A small network was shown many inputs. Here are its activations along a few directions, one row for each input.
Each table varies a few parts of the input and shows all the possible inputs, shuffled.
A made-up example of a description, with smaller parts first: ring(5) and (point or ring(9) or (values(2) and line(6))).
Shared parts are said once, and a part with two or three values counts as separate values.

Other details of the inputs vary at random and push rows far along two fixed directions, the same in every table; ignore that.

A family of inputs:
r1: [ 15   3  -3 -22 -13   7  11   0  12 -19  30  12 -24]
r2: [ -9   2   2 -14 -21   4  23  -1  11 -22  19  23 -17]
r3: [ 16   5  -9 -23 -12   0  26 -16  18  -9  11  10 -27]
r4: [ 28   5  -5  -9  -3 -17  29  -2  18 -15   8   6 -27]
r5: [ 14   1  14 -16 -14  -6  30  -1  12 -14  10  14 -24]
r6: [  6   5  -3  11   8  11 -48 -21  -5  15 -15 -26  -3]
r7: [-15  -3  19  33   7  -5 -37   2 -12   2 -22 -12   5]
r8: [  3  -6  12  24  16   8 -46   0 -10   8 -15 -22  -4]
r9: [  2 -17  11  24   5   3 -20 -24  -5  15 -34  -9  19]
r10: [-21  -1  25  26  -2   1 -31  -7 -12   8 -27 -12   7]
r11: [-42  39 -35 -55  46  -3  90  61 -59  79  82 -14  49]
r12: [ 13 -14 -10 -16 -11   6  32 -19  16 -15  10  24  -3]
r13: [  3  18   1 -18 -22 -13  26   8  24 -16   0  18 -15]
r14: [  3  -4  20  25  14  -2 -39  -3 -13  11 -25 -17  -4]
r15: [  0 -12 -11 -18 -20   6  17   2   8 -33  24  21   1]
r16: [-27  34 -31 -16  81  -5  36  45 -71 114  28 -59  57]
r17: [  9   1   3 -22 -15   6  22  -6  10 -13  17  18 -26]
r18: [-22 -17   6  15  -4  14 -34 -14 -16   3 -28  -4  20]
r19: [  1  -1   0  -3  -9  -4  19  15  15 -31  27  14 -16]
r20: [ 19 -11 -15 -15  -8   7  22 -13  17 -22  22  19  -1]
r21: [  4   2  13  17   7  -3 -29 -22  -5  22 -35 -25  -3]
r22: [  6 -17  -8  -5 -12  -2  24  14  11 -36  19  18   0]
r23: [ -2  17 -10 -24 -23  -1  17   3  23 -15   7  22 -18]
r24: [ -8  12   7  22   6 -10 -42   7   0   9 -34 -13   5]
r25: [-10 -19  11  30   4  -2 -31   1 -16  -3 -29  -7  21]
r26: [ -9  10  -1  21   7  -1 -50   9   5   6 -24 -18   5]
r27: [-14  15  -4   9  -3   8 -57  -1   2  10 -18 -15   6]
r28: [  9 -18   5  31  13  -2 -25 -15  -6   8 -29  -8  17]
r29: [  0 -13   5 -10 -23  -5  36   2   8 -27   4  23   1]
r30: [ 25 -15 -12  -3  -1  -1  29  -2  19 -24  17  17  -3]
Description of these inputs: ring(5) and (values(2) or line(4)).
Changing only the ring(5) part turns r26 into r23. The same change can be made to r19. Which row results? -> r2
Which other rows does r9 become when the values(2) part takes its other values? List them by row number. -> r29
List by row number the other rows that have the ring(5) part in common with r28. -> r4, r7, r14, r24, r25

A family of inputs:
r31: [ -8  15 -24 -34  28 -19  96  39 -29  49  35  -1  31]
r32: [-11 -12  12  22  -7  10 -34   3  -2 -17 -12   1   2]
r33: [  6  -9 -12  13  -4   1 -25  -5   7  -9 -14  -4  10]
r34: [-16   1   4   6  -9   6 -19  -4  -2   1 -17   7  12]
r35: [ -6   9 -22 -41 -12  -3  57  27   4 -13  45  23   6]
r36: [ -3  54 -22 -55   5 -19  75  35   7  18  63   4 -29]
r37: [ -3 -15   5  39  17   5 -49  -3  -9   3 -29 -18  15]
r38: [ 47  36 -17 -51 -22 -21  72  20  56 -31  51  27 -59]
r39: [  5   3 -12 -46   1  -7 100  13  -5   9  46  19   1]
r40: [-26  -4  12  45  50  -1 -56   4 -54  61 -41 -48  52]
r41: [-35  -6  21  35  25   5 -54   7 -45  41 -31 -31  38]
r42: [-20 -12  18  35  32  11 -50 -12 -46  48 -26 -37  35]
r43: [ 41 -30  16  11 -67  11 -29 -58  71 -97 -24  48 -57]
r44: [  5 -22   9  20  -1  14 -28 -16   1 -14  -6  -3  -5]
r45: [ 39   7  14   2 -31   4 -54 -36  45 -45 -21   5 -76]
r46: [-12  22 -34 -40  30 -13  83  35 -22  49  37   5  38]
r47: [-24  -6  -2  22  30  19 -61 -14 -37  45 -25 -40  41]
r48: [ 22 -31  33  17 -65  -2 -25 -37  62 -99 -32  43 -55]
What do these inputs look like to the network? -> values(3) and (point or ring(5))
Changing only the values(3) part turns r45 into r38. The same change can be made to r43. Which row results? -> r46
Which other rows does r35 become when the values(3) part takes its other values? List them by row number. -> r33, r47
A walk changes only the ring(5) part. It starts at r41 and steps to r48. List the rest of the walk in order. -> r34, r35, r32
